These are the activations of a small network on made-up records, seen along a few directions, one row for each record.
After each row come some of the record's fields: G, L, V, F, H, J.
A field that a record lacks is left out.
The largest differences between rows may come from other fields.
Strong random noise was added to every row along 7 fixed directions; ignore it. To show where, here is one row again and again, with new noise each time:
[ -37  -30 -269 -207  -68  197  -28  431  268 -109  -11   60   86  153
  475 -130  724  126   37 -221  212  -35 -264  458 -146 -223  293]
[ 316   56  156 -191  -30  -89 -302  283  137 -404 -209 -125    6  199
  273   27   78  403  175  250   56 -134   16  312 -531  -67  134]
[ 258  -78 -306 -253  105  102   33  726   69   62 -105 -401   95   -6
   73  115  427  192  335 -160 -383 -103 -398   86 -332   46 -269]
[-183 -334 -194  -23  305 -158 -415  232  337 -113 -258   87  370   -7
  278 -248  382  -12  -86  275  118 -163 -269  423 -245 -337  331]
[ 114   13  276  -80  118    5  113  -30 -150   28  234 -188 -161  103
  104  349 -395   82 -113 -392   29  279  -74  205 -147  185  185]
[  -3  -33  229  -32  193 -375  -74  -24  216    9  124  -53 -207   29
   35  131 -574  120   82   77   31   95   58  140 -119  176   81]
[-470   50 -284 -393 -359   77  -12  146   36   58  810   62  169 -255
  -68  -46  267  -56  190 -811  -88  105  -65  -25 -273 -139   15]
[-497  -49 -188 -175 -124 -129 -389   75  484 -232  281  348  267  -85
  117 -393  439  -46   50  -19  223 -126  -17  294 -275 -313  346]
[ 130  102  118 -132  112 -287   92  268  220   86  204 -253 -299  -22
 -195  210 -474  162  353  -39 -285   58  -22  -80 -174  382 -275]

[-636 -244 -258  109  -41   19  -53 -447  150  114  338  321  159    3
  142 -201   21 -272 -412 -268  385  183  -57  176  401 -136  307] : {G: g1, V: v3}
[ 128 -135 -139 -111  -92 -123 -180  127   14 -111  -17 -207   -4   32
   58  -37 -267  333  246  162 -128 -103   12  -37 -207   46 -386] : {G: g1, V: v2}
[-206 -172 -597  -53  180 -252  516  202  211  632   21  -88 -195    4
  383  228  105  -65   35 -361   56  194 -261   13  703   74   43] : {G: g6, L: l2, V: v1, F: f1}
[  46  198 -100 -113 -268 -147  -18  128  241 -166  -26   90 -146  114
  133  -82  135  220  267  179  102 -115  162  -26    3   36  -34] : {G: g6, V: v3, F: f3}
[-431  129  -81    9 -339  168  -32 -342  231 -192  420  284  -17  121
  -76 -199  125 -102 -188 -215  287  118  104   67  164   89  152] : {G: g1, V: v3}
[-524  179 -117  -75 -350  101 -417  -62  489 -436  444  331  241  -91
 -457 -542  363 -108  155  101  -29 -181   97  -56 -315    1  -99] : {G: g1, V: v2}
[-244 -294 -355   82  191 -331   14   -4  237  314  -66   81   11  -62
  142 -122 -114  -75   -6  154   56  -40  -88  -18  368  -77  -98] : {G: g2, V: v3, F: f2, H: h3}
[  38  -30 -281 -243 -313 -315  -86  203  268  -34  102  -12 -251   53
  392 -158 -217  488  467  144  102 -162  210   -4  -17  -48 -362] : {G: g1, V: v3}
[ 149 -156  229  212  295   46 -152 -162  -17 -174 -259 -124   19  231
   31   72 -317   48 -279  269   74   86 -121  241  -45  162   91] : {G: g1, V: v2}
[ 359  355  135  -40 -292  293  174  106  110 -326  -21 -160 -385  426
   20  124   25  316  108   32   54   66   58   64  -12  441 -189] : {G: g1, V: v3}
[  37 -499  356  267  463  -77  -72 -198 -454  365 -300  209  246 -279
  442 -102 -217 -271 -413   13  277  -21   -5  250   55 -578  417] : {G: g7, L: l2, V: v1, F: f3, H: h2, J: j3}
[-343   62  520  258  207 -135 -207 -353  121  -23  238  333   77 -241
 -458 -158 -345 -438 -181   96    3   68  156  -77  -69   60  232] : {G: g2, V: v3, F: f3, H: h2}
[ 637   36  127  101  105  497   80  404   29 -236 -481 -269 -209  434
  197   38  344  260  -56  274   30  -72 -232  368  -89  213 -178] : {G: g3, V: v3, F: f2, H: h2}
[  42  241  205 -174 -114 -432   43   49  250   -6  191  111 -393    5
  224  100 -433  240  332   44  134   49  320   -4  -52   79   82] : {G: g2, L: l1, V: v1, F: f1, H: h1}
[-202 -139 -134   52  106 -237   56 -105  328  128   -4  190 -197  154
  487  -78 -151   69 -104   55  404   95    9  304  367  -51  265] : {G: g1, L: l1, V: v1}
[  85  520  -44  -12 -304   32  461   53  180   32  126   23 -390   59
 -498  119  148  -79  289  -14 -190  -26  158 -434  325  455 -283] : {G: g7, V: v3, F: f2, H: h3, J: j1}
[  -4 -145 -325  137  443 -181  262  412  412  436 -292 -136 -169   22
   -2    3   96 -159  124  232 -193    0 -344  -25  435  253 -210] : {G: g2, V: v3, F: f1, H: h1}
[ 653 -105   96  -89  -15  396  -67  480 -528 -123 -405 -326  157   59
  363   52  324  354  133  -49 -183 -150 -169  123 -475 -282 -248] : {G: g2, V: v2, F: f2, H: h2}
[ -45 -123  -86  126  332 -157  230  178  589  235 -247  194 -398  244
  624  -55   60   13 -102  168  456  128 -203  540  494   51  356] : {G: g3, V: v2, F: f1, H: h1}
[-172  306  160   -5 -331  282   93 -252 -178 -158  497   65   11  -44
 -489   28  -33 -165  -38 -404 -128  142  109 -265  -77  220 -110] : {G: g6, V: v2, F: f2}
[ 200  458  222  -60 -102  240  498   82 -105   43  189 -156 -302   95
 -357  348   74  -95   70 -400 -189  202   -2 -196   60  415   11] : {G: g7, V: v2, F: f1, H: h1, J: j1}
[ -22  228 -301 -440 -717  223  225  223  -46  -70  637  -16 -272   65
  371  -22  153  433  407 -696  124   75  148   -1  -96  -30 -294] : {G: g1, V: v2}
[ -28  151  295  169  -21  145  130 -219  -49  -21  213   94 -183   44
 -225  -36 -309 -118  -89 -113   24  148   82  -63  106  225  -80] : {G: g6, V: v2, F: f2}
[-154   -5  367   50 -209  433 -130 -263 -248 -130  487  223   40 -119
  -74 -208  -92 -152 -221 -399  176  101  138  150 -210 -141   33] : {G: g3, V: v3, F: f2, H: h2}
[-288   28   54  136  254  203  339 -126  -50  329  266   87  -24  -16
  -35  151   77 -433 -349 -544   90  365 -226  118  369  123  382] : {G: g6, L: l1, V: v1, F: f1}
[-237 -459  -47  220  423  -52   50  -80 -263  544  113  -78  181 -382
 -192   -3 -436 -397 -152 -232 -275  113 -255 -187  228  -56 -288] : {G: g2, V: v3, F: f2, H: h1}
[ -59  463  119 -252 -507  -53  249  -94  127 -103  644  -13 -460   83
 -110  170 -348  242  307 -441    3  168  334 -201  -28  388 -166] : {G: g1, L: l2, V: v1}
[  52  235  -93  -35 -155   77  204  -83 -177  -41 -254  144  122   70
  108  180  613 -124 -168  -58  187   22   24  -32  173 -170  523] : {G: g7, V: v3, F: f3, H: h1, J: j1}
[  35 -433 -407   69  244   76  212  309 -206  543 -197 -218  161 -248
   69  -18  209 -141   23 -141 -274  -97 -364 -137  253 -158 -382] : {G: g7, V: v3, F: f2, H: h2, J: j2}
[ -91 -356  181  -52  122 -204 -253 -182 -308  151  174   34  101 -265
  297  -13 -600   39  -55 -159   88   36  106   99 -182 -363   18] : {G: g3, V: v3, F: f2, H: h1}
[  86   48 -318 -155 -216 -517  227  236  361  209  -81   88 -464   90
  571  -25 -185  400  469  206  243 -109  231  -22  383  -12 -161] : {G: g6, V: v3, F: f3}
[ 137 -184  -56   90  250  -35 -414  125  210 -336 -581  -41  281  224
  237 -150  317  143 -139  593   98 -206 -163  328 -221 -158  227] : {G: g1, L: l1, V: v1}
[  -7  -44  163  187  504  114  296   -8 -201  369    4 -239   27  -40
 -277  377 -157 -406 -317 -331 -265  328 -334  -62  188  300  157] : {G: g2, L: l1, V: v1, F: f1, H: h1}
[  39  166  288   20 -284   95   26 -249 -163 -115  222  145 -165   20
   -3   13 -240   69  -20 -138  151   81  261  -78  -16   19  -38] : {G: g2, V: v3, F: f2, H: h2}
[-308 -682 -651 -417 -148 -616 -326   12 -395  406  358 -210  368 -498
  508    3 -596  376  354 -345 -139 -126   89 -219 -189 -629 -424] : {G: g1, L: l1, V: v1}
[-144 -519 -455    9  502  118 -195  489   76  286 -244 -195  471 -234
   73 -206  474 -202  -33   -2 -308 -126 -599  187 -132 -290 -129] : {G: g3, V: v2, F: f1, H: h1}
[  67  -30  375  173  -94  -35 -366 -538 -268 -377 -158   97  150  113
  -55  -53 -404   87 -283  348  188  -34  292  -12 -183  -93  127] : {G: g6, V: v3, F: f2}

Here are new rows. What are their fields?
[  42  -43  -36 -123 -240   15 -240  -64  -60 -294   67  -42   74  106
  165  -58  -98  297   57   37   95  -52   98   87 -260  -86  -78] : {G: g1, V: v2}
[ -92  203   41  -74 -377  -72  -70 -285  170 -282  165  230 -215  228
  207  -88 -147  232   14   79  389   52  319   87   94   20  124] : {G: g6, V: v3, F: f1}
[ 504  -15  103 -234 -105 -449  -95  291  -11  -16 -157 -237 -358    2
  404   96 -579  634  523  362  -27 -207  357  -24 -303  -70 -353] : {G: g3, L: l1, V: v1, F: f1, H: h2}
[ 352  325  283 -370 -612 -350 -133 -188 -360 -353  215 -130 -236   66
  234  308 -614  642  377  -58   65  -33  619 -240 -442  -30  -89] : {G: g6, V: v3, F: f3}
[-343 -499 -586   35  100  119  105  -24 -127  416  -66  127  302  -74
  562  -86  460 -187 -357 -380  272  103 -350  229  464 -454  212] : {G: g2, V: v3, F: f2, H: h1}
[-530 -360  -85  188  405 -351 -118 -286  129  398  374  -61  128 -328
 -537  -48 -752 -372  -83  -44 -316  132 -127 -264  206  247 -308] : {G: g1, V: v3}
[  42  221  556  351  244  170 -343 -245  348 -562 -169   36   17  264
 -679 -160 -197 -163 -231  612 -103  -13  -14   92 -272  504   37] : {G: g1, V: v2}
[-637  214  109  144  -54  -31   52 -440  370   37  707  197 -106  -99
 -788  -93 -379 -439 -118 -235 -126  228   78 -283  233  527  -95] : {G: g1, V: v3}
[-162   88  306  394  243  685  156 -339   41 -174   73   74   28  354
 -330   21  221 -466 -712 -235  177  369 -352  333  249  425  371] : {G: g1, V: v2}
[ 289  210 -177  -41   23  282  420  405   63   78 -116 -290 -217  246
  -30  260  340   70  122 -206 -190  134 -294    9  176  385 -163] : {G: g6, V: v2, F: f1}
[-536 -319 -325   52  208 -168   63  107  251  461  200  371  152 -276
  342 -304  296 -331  -71 -279  235   33 -183  203  343 -400  280] : {G: g2, V: v2, F: f3, H: h2}
[ -34 -179 -567 -187   98 -349 -191  461  145  117 -237 -297  357 -239
 -201   -3  272   80  420  260 -525 -298 -190 -334 -181  -79 -388] : {G: g6, L: l2, V: v1, F: f1}
[-131 -301 -252  -96  108  -59 -236  334  198  141   45   42  146 -243
  188 -364  163   60  223   86  -66 -216 -100  139 -190 -327 -226] : {G: g3, L: l1, V: v1, F: f1, H: h2}
[ -28 -336 -196  163  206   90  176 -152 -200  288 -140  -43    7  121
  361   82 -118  -58 -333 -158  213  184 -213  183  451  -75   58] : {G: g6, V: v3, F: f2}
[ 652  121 -207  126  683   69  774  831   88  558 -786 -668 -264  128
 -234  639  463 -169  181   80 -658   46 -632 -183  421  598 -207] : {G: g7, L: l2, V: v1, F: f1, H: h1, J: j1}
[-274 -175  -81  147  123   48 -129 -137  293  -33    6  192   33  133
  170 -254   45  -91 -230  100  274   47 -107  293  199  -18  162] : {G: g1, V: v3}
[ 390 -300  -37 -207   19 -126   45   52 -495  134 -101 -345 -110  133
  804  373 -497  525    8 -282  168  144    6  247  -92 -218    8] : {G: g1, L: l1, V: v1}
[ -53  387  270   45 -303  160 -208 -124  220 -499  -15  305   39  163
 -144 -250  393  -26  -37  238  195 -112  231   51 -205   15  291] : {G: g6, V: v3, F: f3}
